These are the activations of a small neural network, seen along a few directions. Each row is one input.
Each table varies a few parts of the input and shows all the possible inputs, shuffled.
Descriptions start from the smaller parts, as in this example, which fits no table here: values(3) and (point or ring(9) or (line(4) and ring(5))).
Shared parts are said once, and a part with two or three values counts as separate values.
In the rows, zero is written as 128.

Other details of the inputs shift rows strongly along two fixed directions, in all tables alike. That doesn't count.

Rows:
R1: [155 179 135 109 146 141 116 121 133  70 185]
R2: [158 177 142 130 170 145 131  94 150  72 153]
R3: [145 139  20 220 189  59  76 139  67  71 104]
R4: [131  56 191  99  83 164 196 112 181 179 141]
R5: [114  66 193  93  86 183 169 110 166 197 135]
R6: [110  38  56 180  92 101 132 156  84 190  74]
R7: [152 186 143 110 143 156  95 119 122  82 172]
R8: [117 114 171  70  39 153 164 103 160 203 149]
R9: [155 188 122 102 171 167 112  95 137  91 130]
R10: [106 112 168  87  71 162 171  75 172 210 122]
R11: [ 67 234 200 110 190 111 130 211 160  85 109]
R12: [139 141 139 116 178 187 112 129 134  68 156]
R13: [107  57  70 189  94  54 112 122 104 191  79]
R14: [137  69  57 157  60  53 111 150  86 196  85]
R15: [159 115  10 196 190 105  71 175  47  71  81]
R16: [118  21  71 188 102  78 142 157  99 178  94]
R17: [147 178 139 105 144 148  96 120 131  73 176]
R18: [141 184 142 124 173 165 104  92 134  90 146]
R19: [139  96 190  87  47 124 179 105 177 182 163]
R20: [ 63 211 202  88 191 104 141 174 116  60 104]
Description of these inputs: values(2) or (values(3) and line(6)).
- Start at R2 and move only the line(6) part, one step at a time. The first step leads to R3. Which rows follow, in order? => R13, R18, R10, R9
- Which other rows does R7 become when the values(3) part takes its other values? List them by row number. => R5, R18

Rows:
R21: [144 133  76 152 164 137 103 134 101 107 100]
R22: [126 105 186  64  69 153 170 120 175 187 149]
R23: [146 125  87 148 155 137 107 158  96  97 113]
R24: [117  95 117 146  65  94 128 130 125 188 120]
R25: [134 167 163  88 135 172 128 128 153 102 178]
R26: [ 73 101 163 147 109  60 138 170 131 197  78]
R27: [148 118  87 173 174 130 114 123 114  92 120]
R28: [ 72 143 223  72 100 128 205 137 175 179 112]
R29: [132 152 164  87 158 189 136  91 142  99 145]
R30: [115  84 112 135  84  90 136  97 118 188 104]
R31: [131 126  91 159 155 141 102 156  98  97 126]
R32: [151 166 157 104 149 167 136  80 167 103 165]
R33: [120  85 122 135  66  81 136 120 112 176 116]
R34: [148 157  73 147 150 115  95 119 104 111 111]
R35: [152 125  94 160 151 101 112 147 111  86 148]
R36: [135 117  98 149 157 127 109 144  86  86 122]
R37: [128  46 123 159  99 114 155 137 133 168 117]
R38: [133  95 113 134  64  91 133 131 124 187 107]
R39: [129 134  82 162 165 142  98 133 103 108 113]
R40: [138 159 170  77 137 160 136 116 141  91 174]
R41: [156 167 168 103 130 158 135 102 161  93 175]
R42: [ 84 188 198  84 158 139 140 151 167  89 127]
R43: [134 157  79 159 150 118  91 117 107 114 124]
- What is each input in this table made of? => values(3) or (values(4) and ring(5))
- List by row number the other inputs of the same sort as R28. => R26, R42
- Which other rows does R24 become when the values(4) part takes its other values? List them by row number. => R33, R38, R41
